These are the activations of a small neural network, seen along a few directions. Each row is one input.
In each table, some parts of the input vary, and every possible input appears once, in random order.
Descriptions start from the smaller parts, as in this example, which fits no table here: one of 2 separate values, together with either a single point or one of 9 places along a line or (one of 5 places around a ring, together with one of 6 places along a line).
Shared parts are said once, and a part with two or three values counts as separate values.

Other details of the inputs shift rows strongly along two fixed directions, in all tables alike. That doesn't count.

Rows:
r1: [-12  33 -11 -22  43  79 -11  12   0 -52 -26]
r2: [ 59 -37  23  35  33 -16 -41 -29  16  26 -64]
r3: [ 47 -55  44  11  44  -8 -24 -23  35  28 -54]
r4: [ 22  -1   9  26  29  27 -15   5  -4  -1 -29]
r5: [-30 -12  -2  -6 -29 -36   3 -12  -8  20  56]
r6: [ 38 -32   7  20   0 -41   1  -5   7  41  -9]
r7: [-71  33 -22 -15 -44  -9  13  15 -18  -8  87]
r8: [   0  -46   15   -6  -33 -113    9  -11    8   65   53]
r9: [-65  32 -26 -20 -54  -7  25  15   3  -6  83]
r10: [ 16  -9  16  29  32  23  -5   9  -7 -12 -31]
r11: [ -7  15 -15   6 -39 -34  14   7  -1  24  37]
r12: [ 19 -10   0 -16  47  20 -16  -5  -3 -13 -28]
r13: [   7  -47    8   15  -32 -104   25   -2   -9   56   29]
r14: [ 25  -2  12  25  22  31 -10  -6  -2  -2 -29]
r15: [   8  -51   -7  -25  -18 -108   -8  -11  -26   51   38]
r16: [ -5  34   7  17  15  87  13  16  10 -48 -32]
r17: [-10  37  -8 -23  37  89  -5   0   2 -59 -25]
r18: [-24  24 -19 -38 -19  27   6   7   1 -31  12]
r19: [  2 -10  28   8  39  22 -23   0  13  -7 -23]
r20: [ 67 -52  30  31  39  -2 -11 -16  16  27 -62]
r21: [-44  31  -1  14  -8  22  16  23 -19 -23   8]
r22: [  19  -27   -7   13  -45 -111   -2  -13    4   63   31]
r23: [ 47 -65  29  11  43  -1 -27 -27  33  30 -50]
r24: [-12  27  -7 -24  24  81 -16   5   3 -60 -31]
r25: [-28  26 -18 -30  -6  29   2   0 -12 -30  20]
r26: [-14  33   9  16  15  84  14  17  11 -48 -38]
r27: [ 50 -30  17  34  36 -19 -42 -16  11  24 -57]
r28: [-23  47 -14  13 -13  25  -9  13  -7 -18  13]
r29: [-39  30  11  -5  -8  29   2   3   3 -24  27]
r30: [ -1  51  -9  15  10  81 -10  15  27 -40 -36]
r31: [-22  33   5  16  18  79  15  25  17 -46 -45]
r32: [-19  30 -23 -36  -3  25  17  10   4 -28  20]
r33: [ 63 -60  13 -12  58 -11 -20 -19  25  21 -64]
r34: [-44  56 -27  -5 -68  -9  29  13 -14   2  69]
r35: [-11  12  -9  10 -39 -41   7  -6 -20  27  44]
r36: [-66  43 -14  -4 -64 -14  46  20 -19  -7  58]
r37: [ 21   4   6  25  27  25 -22   2   0   1 -32]
r38: [ 54 -61  20  -9  49 -11 -34 -27   7  14 -61]
r39: [-37  30  -1  16  -7  23  16  23 -19 -27  14]
r40: [ 18 -12   3 -17  37  24 -13 -15   1 -13 -29]
r41: [ 21 -15  -1 -24  26  27 -10 -11  14  -9 -35]
r42: [-31  24 -19 -31  -4  21  -7  16 -14 -35  17]
r43: [-19  33  -3  14 -13  35  15  10 -16 -24  20]
r44: [ 59 -63  13 -14  45 -15 -28 -14  25  15 -67]
r45: [ 22 -36   2  11 -41 -96  15 -14 -13  69  40]
r46: [-18  48 -14   5 -30  28   4   6   8 -14  12]
r47: [ 31 -46   3 -25   5 -43  -9 -18   5  28 -14]
r48: [-30  26 -21 -29   1  24  -2  12 -15 -29  21]
r49: [ 22   7   8  24  16  24 -24 -12   8  -2 -35]
r50: [-73  43 -14   1 -63 -23  41  16 -34  -8  69]
r51: [ 28 -40  21  28   6 -42   4 -13 -13  27  -7]
r52: [ 31 -40  15  23   3 -45  11  -1   5  30 -10]
r53: [ 21 -17  -3 -24  27  22 -13   1  19 -14 -38]
r54: [ -9  18 -13   6 -52 -48   4  -6   1  25  35]
r55: [  15  -41    5   20  -24 -102    9   -4  -30   59   45]
r56: [  0  37  -1  17  18  86   9  23  16 -45 -28]
r57: [-53  42 -36 -48 -56 -20  35   7 -18  -8  80]
r58: [ 27 -46  -5 -24   6 -54  -4 -12   8  32  -4]
r59: [ -9  -2 -17 -37 -25 -44  21  -9 -10  16  44]
r60: [-33  28   3  15 -12  29  19  12 -15 -28  10]
Description of these inputs: one of 4 places along a line, together with either one of 2 separate values or one of 5 places along a line or one of 8 places along a line.
The inputs of r7 and r5 match in every part but the place on the line of 4. If r28 is changed in the same way as r7 into r5, which row does it become?
> r49
The inputs of r4 and r45 match in every part but the place on the line of 4. If r39 is changed in the same way as r4 into r45, which row does it become?
> r26
Which other rows does r5 become when the choice among 2 separate values takes its other values? List them by row number.
> r29

Rows:
r61: [-29  34 -43 -43 -59 -62   3  24 -14  -4  48]
r62: [ -8  47 -13   9 -27  24  59  21  13  -4  37]
r63: [ 44 -78  40  24  40 -60  28  -4 -10  33 -64]
r64: [ 91 -49  19   9  10 -31 -25 -46   5  44 -40]
r65: [ 24 -45  32  18  62 -15 -53 -31   5  11 -23]
r66: [ 12 -60  38   9  26 -40  29 -10 -13  29 -16]
r67: [ 12 -47   9 -20  28  18 -19 -15  19  11 -12]
r68: [-75  58 -17  30 -89  -1  16  29  15   1  61]
r69: [-10  27  -1  25  40  49  -5  17 -41 -47 -44]
r70: [ -8  11   9  17  19  24  10  26 -40 -35 -29]
r71: [  1   1 -27  16 -58 -54  44  15 -13  41  76]
r72: [  6  61 -28  25  -5  34   6  10 -18 -11  28]
r73: [-61  43 -48 -52 -55  16  25  25  -5 -28  64]
r74: [ -9  11  10  19  50  52 -16  -1 -37 -32 -27]
r75: [  1  10  -2 -40  26  54  11   5  34 -27 -40]
r76: [-25 -58   2   4 -38 -97  35   0 -47  46  65]
r77: [-21   4  26   1  28  37 -27   1   6 -32   9]
r78: [-41  -1 -12  12 -26 -11  41  32 -40 -21  20]
r79: [ -4   4 -20 -44 -20 -35  -7   3 -12  14  29]
r80: [ 82 -58  26   4  10 -30  10 -48  31  47 -47]
r81: [-29  -5  32  -6  28  37   8  -2  32 -29   2]
r82: [-23  27  10  40 -57 -45 -17   9   8  33  27]
r83: [  9   4 -25 -30  13 -16 -30 -12 -10   8  -2]
r84: [-30  26  13   6  22  64   4  21 -38 -46  -2]
r85: [ 32 -38  -4 -29   3 -63   7  -1  35  21 -43]
r86: [  3  32  13  59   6  23 -48  -6  22   6 -42]
r87: [-20 -21  22   5  30  44 -16   1  24 -30  -2]
r88: [ 58 -71  -8 -12  19 -56 -24  -4  31  27 -66]
r89: [ 49  15   3  30  20  33  -1  10   2   4 -17]
r90: [-11 -32  -1 -36 -34 -94  -7 -18 -21  58  81]
r91: [ 11 -13 -22 -11 -73 -53  27 -25  -9  36  60]
r92: [-21  17  14 -34  34  85   8  -3  36 -37 -18]
r93: [-13  77 -38 -10 -38  52   1 -18 -18 -33  37]
r94: [  0  51 -39 -22  26  55 -36  13  10 -55 -52]
r95: [ -5  19  -5 -20  45  62 -39 -18   2 -25 -10]
r96: [  7  -3  35  47  -5   1  -3  -1  52  25 -48]
The inputs of r68 and r86 match in every part but one. If r88 is changed in the same way as r68 into r86, which row does it become?
> r94
What do these inputs look like to the network?
> one of 4 places along a line, together with either one of 3 separate values or one of 6 places along a line

Rows:
r97: [-65  79 -40  -4 -52  19  21  28 -23 -37  56]
r98: [-16   8  -2  11 -26 -22 -11   0   2   3  15]
r99: [ -7  13 -22 -40   7  50 -12   1   6 -34 -15]
r100: [ 16 -39  11  14 -31 -89  -9 -30  -5  60  40]
r101: [ 28 -24  20  27  44  30 -11  -3   4   5 -37]
r102: [ 29 -15  19  11  17   9  12  -1   3  -1 -40]
r103: [ 34 -15   7  14  -6 -40  -6 -18 -17  32   4]
r104: [-39  28 -15   4 -33 -12  28   6 -31  -3  59]
r105: [ 20 -39  13  12 -21 -89  12 -17 -35  53  35]
r106: [ 16 -22   7  12   5 -21  19  -4   3  15 -17]
r107: [  2  24  -5  16  12  47  -8   5   5 -10  -6]
r108: [-51  94 -28  -3 -32  70  11  33 -19 -64  22]
r109: [ 23 -20  27  16  33  39  -2   2  28  -4 -52]
r110: [ 27 -21   0  18  -1 -42  -6 -20 -10  36   5]
r111: [ 48 -27   8  17  23  -7  -4 -14  20  20 -53]
r112: [-20  25  -5  15  11  36   5  17 -10 -33 -16]
r113: [-62  49 -34 -49 -33   4  32  26 -16 -38  90]
r114: [-15   0  -2  15  -1 -10   4  19 -10   2   7]
r115: [ 10 -35   3  12 -31 -96 -12  -6  -6  59  28]
r116: [-50  85 -16   1 -16 104   2  21   4 -56  26]
r117: [  9 -19  25  25  32  27 -22  -1  13 -16 -48]
r118: [ 23  33   4   8  21  78   1   7  18 -38 -57]
r119: [ 13 -22  24  20  21  11  -9  -6   3  12 -12]
r120: [ 41 -25  42  34  75  86 -33 -18  28 -27 -87]
r121: [ 28 -43 -13 -33  -3 -62 -13 -13   1  34  15]
r122: [ 50 -28  24  19  37  28 -20  -9  40  12 -70]
r123: [ 44 -38   8  15   8 -37  -2  -8  21  44 -26]
r124: [-76  46 -17 -14 -79 -22  48  16  -9 -12  90]
r125: [-13  17  -2   1 -31   0   9  -2  19  -2  14]
r126: [ 26 -19  17  18  39  38   4   7  23  -4 -54]
r127: [-18 -13 -17 -41 -15 -29  12   6 -12   0  43]
r128: [ 16 -20   8 -28  26 -42 -25 -25  10  27 -14]
r129: [  8 -43  18  17  -5 -66  -7   0  -7  41   6]
r130: [-13 -10 -25 -42 -33 -43   2 -18 -16  14  36]
r131: [-18   8  10 -30  34  14  -9  -7   4 -16 -13]
r132: [-22 -21 -14 -40 -25 -44  13 -13 -23  10  38]
r133: [-20  -5  -6   3 -49 -89  22   8 -41  29  56]
r134: [ 24 -28   7 -26  60  71 -22  -4  15 -36 -72]
r135: [ 19  -8   0  21  16  -2 -20   7   7  11 -28]
r136: [-46  89 -39 -45   2 105   6  30  11 -85  32]
What do these inputs look like to the network?
> one of 2 separate values, together with either a single point or one of 4 places along a line or (one of 3 separate values, together with one of 5 places along a line)
The inputs of r133 and r108 match in every part but the choice among 2 separate values. If r120 is changed in the same way as r133 into r108, which row does it become?
> r100
The inputs of r97 and r112 match in every part but the choice among 2 separate values. If r116 is changed in the same way as r97 into r112, which row does it become?
> r119
Which other rows does r118 become when the choice among 2 separate values takes its other values? List them by row number.
> r102

Rows:
r137: [ 41 -69  42  -5  60 -17 -24 -11  27  28 -56]
r138: [-67  50 -22  -2 -66 -12  26  20 -22 -16  62]
r139: [-22  43 -26 -53   4  53  -3   4  11 -47  -2]
r140: [-42  65 -23   0 -27  71  27  37   7 -54  16]
r141: [ 12 -14  23  20   5 -12  -1 -12  -6   4 -18]
r142: [-29  56 -11  10 -11  76  -6  20  17 -45   6]
r143: [ 39 -70   5 -27  31 -41 -19 -24  -6  26 -15]
r144: [ 11  11  15  25  36  77 -23  10  20 -44 -73]
r145: [-31  49 -28 -50  12  75   1   6   6 -61   3]
r146: [ 37 -52  15  24  -4 -70 -15 -27   4  67   0]
r147: [ 36 -34  16  18   9 -28  12 -10   3  33 -19]
r148: [ 43 -50  13 -19  67  57 -32  -8   8 -23 -66]
r149: [ 15  -7  18  25  29  39 -16  -7   6 -10 -61]
r150: [ 52 -48  31  29  18 -40 -18 -28  12  44 -19]
r151: [ -59   32  -48  -73  -97 -105   29    3  -25   27  121]
r152: [ -65   35  -37  -11  -89 -101   37   14  -50   38  124]
r153: [ -3  -6  -3  14 -31 -41  -3  -4   3  31  32]
r154: [ 55 -83   7 -26  38 -66 -23 -37   1  42 -24]
r155: [-35  68 -16   4  -2 107  24  27   7 -59 -13]
r156: [-40  63 -16   2 -12  44  14  21 -20 -34  30]
r157: [-46  30  -3 -15  18  56   8  13  18 -45   4]
r158: [ 10 -39  16  15 -25 -87   6 -20 -20  52  18]
r159: [-46  25 -18  -2 -83 -76  29  -2 -25  40 110]
r160: [ 60 -59  28  26  34 -68 -17 -21  -7  50 -27]
r161: [ 56 -63  17  26  30 -70 -23 -13  -2  53 -35]
r162: [  1  20  -4  13   6  51  12  17  14 -25 -27]
r163: [ 36   9  23  24  55  95   0   5  25 -42 -77]
r164: [-20  39 -14   7  -2  31  -3  25  -5 -30   6]
What do these inputs look like to the network?
> either one of 2 separate values or one of 6 places along a line or (one of 4 separate values, together with one of 5 places along a line)
Which other rows does r160 become when the choice among 4 separate values takes its other values? List them by row number.
> r141, r150, r163
Which other rows belong to the same alternative as r151? List them by row number.
> r139, r143, r145, r148, r154
